A small network was trained on made-up records. Each row is its average activation on records with the value named, seen along a few directions.
Values that are neighbours, or in one group, have similar rows; names and order tell nothing.
(in the rows, 500 means zero)
Random noise pushes rows far along 13 fixed directions. That doesn't count. These rows show it; they differ only by the noise:
[620 429 674 596 628 468 269 682 425 375 530 693 487 493 379 362 660 622
 360 483 429 476 542]
[354 172 325 621 764 474 614 420 530 582 385 507 553 626 604 547 579 725
 537 454  92 360 674]
[578 408 572 641 518 323 493 700 646 473 445 543 190 427 479 529 610 690
 410 661 391 390 731]
[577 558 534 507 436 291 456 572 710 316 483 429 566 510 376 492 338 496
 409 527 224 418 180]
[468 373 499 367 702 556 645 376 141 554 481 364 607 518 340 540 657 247
 426 616 554 688 458]
[637 858 577 447 578 440 624 469 378 551 540 387 526 440 637 528 590 363
 707 392 328 462 524]
[467 490 766 579 641 276 534 470 459 483 499 486 386 383 492 442 609 409
 402 659 547 475 628]
[353 483 582 517 671 239 583 381 476 500 546 421 707 417 449 348 542 430
 432 452 407 543 421]
[661 448 561 610 357 635 288 598 565 734 441 515 280 327 455 378 494 565
 707 385 320 496 631]
[533 440 818 544 400 565 527 456 531 584 458 448 489 435 666 513 275 343
 571 630 545 498 522]
[424 588 530 561 484 669 251 313 544 518 536 704 292 259 499 336 476 467
 336 467 824 627 460]
[284 197 348 434 551 753 569 257 442 290 485 572 514 496 459 483 352 346
 396 579 568 546 330]
[365 393 290 447 667 501 474 369 462 351 487 578 482 532 332 534 585 535
 124 618 646 626 352]
[345 325 501 637 442 411 463 485 777 605 460 574 375 401 571 425 380 644
 377 579 602 508 491]
[425 246 432 437 485 464 497 522 549 425 447 504 571 706 428 606 469 599
 240 696 581 543 502]


Field GEBUK:
tor: [388 747 441 519 702 300 724 360 533 431 533 462 400 420 573 571 566 330
 531 545 488 406 388]
lolug: [422 554 552 493 643 331 681 555 387 435 541 445 464 481 537 561 674 481
 545 540 563 424 738]
tuvuf: [535 571 875 518 683 304 513 649 419 350 583 616 866 755 736 485 533 552
 416 527 483 379 528]
rafo: [568 365 636 607 618 642 473 428 419 572 418 528 589 545 575 592 378 538
 335 553 480 572 541]
tagi: [445  91 597 720 623 610 515 517 537 592 368 591 573 642 627 603 305 639
 515 598 339 350 454]
lamib: [604 575 397 390 237 154 469 553 658 605 394  94 613 646 179 633 471 410
 584 551 324 479 262]
rilu: [573 546 384 668 661 648 709 608 480 237 590 661 414 268 620 502 461 704
 492 349 265 417 656]
fatid: [594 856 572 406 530 494 470 492 361 162 628 574 583 460 447 486 533 454
 488 410 495 430 534]
pezep: [266 476 171 492 493 289 439 463 697 303 519 507 457 518 253 374 654 672
 439 392 495 428 430]
nulon: [356 275 626 655 596 311 721 561 476 551 532 420 468 246 443 419 536 519
 462 562 595 537 686]
GEBUK is arranged as a 2 by 5 grid.
List every value one step from rilu, in the order listed. -> tor, rafo, tagi
List every value one step from lamib, in the order listed. -> pezep, nulon
Each value of GEBUK is a pair of two hidden parts, and every pair occurs once (2 first parts, 5 second parts).
Changing only the second part turns tuvuf into fatid. rafo has the same second part as tuvuf; what does that change turn rafo into? -> tagi
Changing only the second part turns lolug into pezep. nulon has the same second part as lolug; what does that change turn nulon into? -> lamib

Field RUD:
seru: [459 631 687 558 416 425 447 545 507 584 635 635 516 320 617 231 553 437
 676 344 698 520 500]
zover: [328 536 264 457 425 598 550 504 532 427 571 635 460 565 651 420 632 625
 690 301 703 396 764]
tefa: [507 555 527 403 507 469 590 343 457 510 505 341 743 595 630 550 449 491
 511 439 339 538 711]
mobul: [542 492 675 431 439 614 475 548 301 574 568 560 449 593 609 436 631 336
 767 494 643 467 675]
paman: [804 612 648 419 341 547 574 793 369 390 550 456 439 536 448 566 524 384
 632 588 483 485 502]
fuva: [484 506 310 559 668 558 482 374 402 534 457 438 391 233 273 488 573 542
 304 488 454 667 506]
gepa: [521 532 656 558 517 490 581 593 487 475 531 536 486 446 671 511 472 486
 649 482 445 387 675]
ros: [682 734 647 481 326 633 530 563 538 577 545 369 575 150 489 449 187 417
 405 478 524 797 264]
rofi: [329 426 623 521 558 349 559 323 544 487 482 430 570 550 484 458 449 280
 606 533 509 374 312]
volev: [616 865 532 343 462 516 434 435 448 385 553 512 642 757 682 656 498 478
 576 433 469 347 510]
RUD is arranged as a line.
List every value one step from gepa, in the order listed. -> fuva, volev
List every value one step from ros, in the order listed. -> tefa, mobul
List every value one step from zover, in the order listed. -> rofi
